103,143,135,120
139,143,141,149
151,143,114,125
: 103, 125

124,113,121,109
108,152,114,128
: 124, 128

128,124,124,124,126,127,138
135,101,113,137,103,135,133
: 128, 133

139,105,139,138,116,121,133
142,136,120,108,130,114,115
: 139, 115

148,126,146,125,121,123,136
149,131,151,135,123,127,140
: 148, 140

152,115,136,123,114,126
139,126,128,128,122,127
: 152, 127

128,121,129,123,104,136: 128, 136
---
[[153, 119, 138, 123, 119, 152, 123],
 [145, 135, 158, 158, 108, 148, 140],
 [144, 143, 152, 146, 100, 152, 137]] => 119

[[106, 153, 115, 137, 137, 127, 122],
 [121, 119, 126, 132, 129, 123, 130],
 [123, 124, 119, 118, 117, 133, 155]] => 153

[[119, 149, 129, 120, 122, 113, 124],
 [134, 126, 133, 131, 147, 139, 136],
 [129, 108, 134, 126, 119, 140, 136]] => 149

[[140, 124, 133, 143, 127],
 [108, 113, 126, 135, 147],
 [145, 152, 128, 113, 114]] => 124

[[145, 126, 113, 141],
 [129, 123, 137, 149],
 [130, 156, 149, 128]] => 126

[[120, 121, 138, 122, 116],
 [155, 130, 114, 146, 152],
 [149, 126, 132, 141, 118]] => 121

[[128, 131, 150, 130, 119, 121],
 [117, 153, 113, 110, 136, 138],
 [123, 129, 116, 131, 129, 132]] => 131

[[128, 138, 132, 120],
 [115, 133, 123, 122],
 [134, 120, 139, 149]] => 138

[[146, 109, 134, 120, 130],
 [146, 157, 141, 120, 132],
 [146, 127, 134, 120, 130]] => 109
---
[[103 123 145 132]
 [140 131  98 129]
 [114 141 131 151]] -> 103, 151

[106 111 127 146] -> 106, 146

[[154 132 117 119]
 [149 127 130 120]
 [144 122 134 128]] -> 154, 128

[134 156 123  99] -> 134, 99

[[130 129 128 126 131 130]
 [111 134 116 120 117 106]] -> 130, 106

[155 139 122 129 133 110 129] -> 155, 129
---
[[118 132 127 126 113 140 127 143 145 144 130 132 131 136 122 126]
 [123 123 127 131 130 126 127 113 119 133 124 121 128 125 134 140]
 [132 132 121 131 134 133 151 138 104 115 129 136 125 108 124 149]
 [128 122 126 132 133 131 124 146 119 126 129 133 126 122 122 144]
 [131 134 122 138 141 119 150 121 116 118 133 122 125 116 135 145]
 [129 126 129 120 126 124 131 140 127 138 136 134 128 122 119 129]
 [123 125 121 136 110 148 132 140 151 142 114 133 135 110 123 150]] ⇒ 125

[[118 138 122 114 110 135 114 117 128 134 125]
 [130 113 132 151 150 138 120 140 129 116 130]
 [123 121 127 150 110 148 115 126 125 139 127]
 [118 125 130 129 143 139 127 145 125 105 130]
 [143 125 123 112 143 110 134 120 132 128 129]
 [137 116 128 119 142 123 150 134 127 118 132]
 [117 139 131 144 112 145 122 132 123 134 127]
 [124 113 134 136 109 127 152 136 124 130 130]
 [121 130 132 155 114 133 116 142 122 128 128]] ⇒ 130

[[125 126 117 111 146 148 132 134 128 132 125]
 [141 138 127 136 122 109 130 138 139 143 132]
 [124 119 126 120 133 132 140 121 117 128 118]
 [136 129 128 130 125 115 136 131 129 144 126]
 [119 123 133 122 131 139 132 118 118 120 126]
 [110 135 144 127 128 154 108 120 128 103 147]] ⇒ 135

[[144 135 122 129 101 126 132 148 119 128 137 133 136 119]
 [132 131 115 131 120 128 130 136 127 132 136 138 136 125]
 [129 132 118 132 120 130 132 134 126 131 133 136 130 126]
 [126 132 120 127 122 126 130 133 125 130 131 132 129 124]
 [125 130 123 126 124 126 130 131 127 128 130 132 129 124]
 [126 132 120 127 122 126 131 133 125 130 131 132 129 124]
 [124 131 122 126 124 126 131 131 126 128 130 133 128 124]
 [131 129 113 132 119 127 130 136 128 132 135 138 135 124]
 [132 131 115 131 120 129 131 135 126 133 136 138 136 125]
 [131 130 113 132 120 128 130 136 128 133 134 138 135 124]
 [127 131 116 131 121 127 130 134 129 132 132 135 131 125]
 [125 130 122 125 123 126 131 131 126 127 130 133 128 124]] ⇒ 130

[[125 125 136 139 142 128 125 134]
 [129 125 128 126 130 132 142 130]
 [125 125 122 123 115 141 146 131]
 [123 120 124 128 115 130 131 130]
 [127 121 124 132 114 127 130 129]
 [120 121 126 132 121 129 123 142]
 [127 126 125 131 124 127 132 133]
 [140 137 132 137 140 126 139 127]
 [127 133 135 134 150 131 130 134]
 [145 137 141 137 158 131 142 124]] ⇒ 137
---
[130 111 122 129 152] gives 152, 130

[[123 119 124 116 130 116 106]
 [125 124 124 123 126 127 116]] gives 106, 125

[114 123 107 145 149] gives 149, 114

[[110 136 116 118 142]
 [102 135 122 129 143]] gives 142, 102

[[103 106 101 121]
 [118 142 134 134]
 [124 144 124 143]] gives 121, 124

[111 145 100 105 144 102] gives 102, 111

[ 99 112 136 112] gives 112, 99
---
[[123 128 140 120 130 132 122]
 [133 135 140 140 132 126 133]
 [114 122 140 104 122 132 120]] value 122

[[109 115 120 153 137 128]
 [134 136 128 130 135 138]
 [120 137 133 124 126 137]] value 124

[[114 128 137 121 135]
 [118 124 138 119 134]
 [134 134 139 153 116]] value 139

[[130 134 122 136 151 136 106]
 [112 150 118 134 152 140 144]
 [136 130 111 119 104 124 108]] value 104

[[141 116 134 130 114 110 134]
 [106 122 138 132 131 144 115]
 [138 149 108 125 124 137 135]] value 124

[[106 149 144 142 123]
 [146 137 113 119 120]
 [131 125 145 125 126]] value 145

[[136 144 130 117 119 121]
 [123 126 122 116 129 123]
 [107 110 145 131 132 150]] value 131

[[128 137 151 131 135 145]
 [133 124 111 131 126 118]
 [132 114 140 114 118 128]] value 114

[[133 123 122 129 103 133]
 [119 126 133 119 142 139]
 [139 142 126 134 134 109]] value 134
---
[[136 135 121 114 130 133 130]
 [122 122 132 140 124 127 127]
 [139 133 113 117 124 157 139]] out 139

[[132 114 138 133]
 [150 114 109 145]
 [145 111 142 120]] out 120

[[145 141 110 116]
 [137 130 100 127]
 [124 128 129 120]] out 120

[[124 139 133 134]
 [123 107 112 108]
 [124 121 103 102]] out 102

[[115 115 122 141]
 [136 148 111 132]
 [128 122 113  99]] out 99

[[146 151 124  99]
 [144 155 152 110]
 [143 156 146 117]] out 117

[[105 105 126 121 135]
 [148 104 124 133 132]
 [126 128 125 125 129]] out 129

[[113 125 137 132]
 [138 145 126 118]
 [144 146 130 105]] out 105

[[116 105 133 123 125]
 [111 116 135 113 135]
 [133 139 143 117 143]] out 143
---
((142, 118, 114, 153), (144, 114, 133, 108), (143, 129, 100, 153)) → 142
((132, 116, 153, 145), (121, 132, 139, 140), (141, 118, 106, 117)) → 132
((135, 157, 142, 137, 116, 127), (137, 118, 148, 143, 116, 128), (119, 136, 146, 135, 134, 120)) → 135
((143, 128, 127, 118, 132), (150, 139, 127, 106, 122), (102, 132, 131, 140, 110)) → 143
((127, 127, 109, 110, 109, 126, 125), (132, 129, 141, 145, 155, 130, 130), (120, 128, 128, 131, 129, 127, 127)) → 127
((109, 99, 120, 118, 125, 135), (123, 111, 118, 150, 137, 139), (121, 133, 115, 103, 126, 125)) → 109
---
[[132 129 124 131 112 131]
 [123 122 127 132 149 137]
 [133 128 120 135 105 135]] => 122

[[153 139 148 102]
 [138 142 150 143]
 [134 146 140 111]] => 142

[[100 117 140 123]
 [133 146 102 133]
 [118 144 118 126]] => 146

[[126 151 129 128 128]
 [136 134 128 130 132]
 [129 115 129 128 129]] => 134

[[132 118 136 141]
 [121 106 144 135]
 [116 144 103 129]] => 106

[[125 144 122 130 126 124 124]
 [ 99 135 149 126 104 120 146]
 [123 124 122 130 122 148 122]] => 135
---
[117 107 132 106 130 135 132] ==> 132

[[122 145 150 134 124 118]
 [123 138 141 127 118 117]] ==> 138

[154 121 134 149 123] ==> 154

[[150 100 137 120]
 [130 112 110 144]
 [104 111 146 150]] ==> 144

[125 128 107 137 124 133 121] ==> 107

[[126 113 109 155 137]
 [133 150 156 131 128]
 [124 120 110 111 100]] ==> 124

[[107 131 133 126 118 117 110]
 [105 118 122 127 127 142 115]
 [113 136 131 125 123 132 122]] ==> 131
---
((128, 117, 152, 125, 139), (125, 131, 127, 140, 131), (137, 129, 122, 115, 131))	152
((123, 150, 138, 138, 119), (117, 131, 126, 143, 138), (128, 155, 145, 136, 122))	138
((121, 130, 125, 148, 138), (125, 118, 130, 155, 140), (120, 140, 120, 147, 135))	125
((117, 129, 142, 139, 149), (139, 140, 149, 149, 146), (120, 120, 114, 110, 122))	142
((145, 128, 99, 115, 110), (102, 100, 146, 121, 141), (147, 111, 132, 122, 128))	99
((106, 149, 126, 149, 127), (150, 100, 111, 100, 110), (102, 154, 132, 154, 133))	126
---
[134 157 149 117 125]: 125, 134

[151 145 101 141]: 141, 151

[133 107 131 125 138 121 125]: 125, 133

[[129 134 128 133 135 124 124]
 [125 154 118 151 153 100 133]]: 124, 125

[133 139 132 140 144 156 147]: 147, 133

[145 101 147 157]: 157, 145
---
125,134,119,115,128,156 result: 125

113,127,138,129,150,128 result: 128

119,98,105,136 result: 119

110,138,157,139,119,106 result: 119

128,145,136,135,132,107,129
111,155,132,140,127,113,126
result: 113

125,132,140,123,127,129,108
131,103,127,133,127,133,99
result: 108

107,154,124,143,143,110 result: 124

146,119,141,122
121,140,106,142
result: 121

130,131,118,149,111,101,110
134,120,127,123,142,140,142
result: 111

122,151,136,147,115
112,129,144,144,114
result: 115
---
[[128 143 137 123 139]
 [123 133 114 150 107]] | 137

[[134 132 109 107 133 131]
 [129 122 120 121 125 134]] | 109

[[104 133 137 129 138 122]
 [135 132 132 132 151 109]] | 137

[[136 138 143 126 106 125 134]
 [129 110 132 126 127 127 136]] | 143

[[105 132 120 131]
 [138 126 132 126]] | 120

[[121 137 146 119 114 157]
 [124 118 101 123 115 152]] | 146
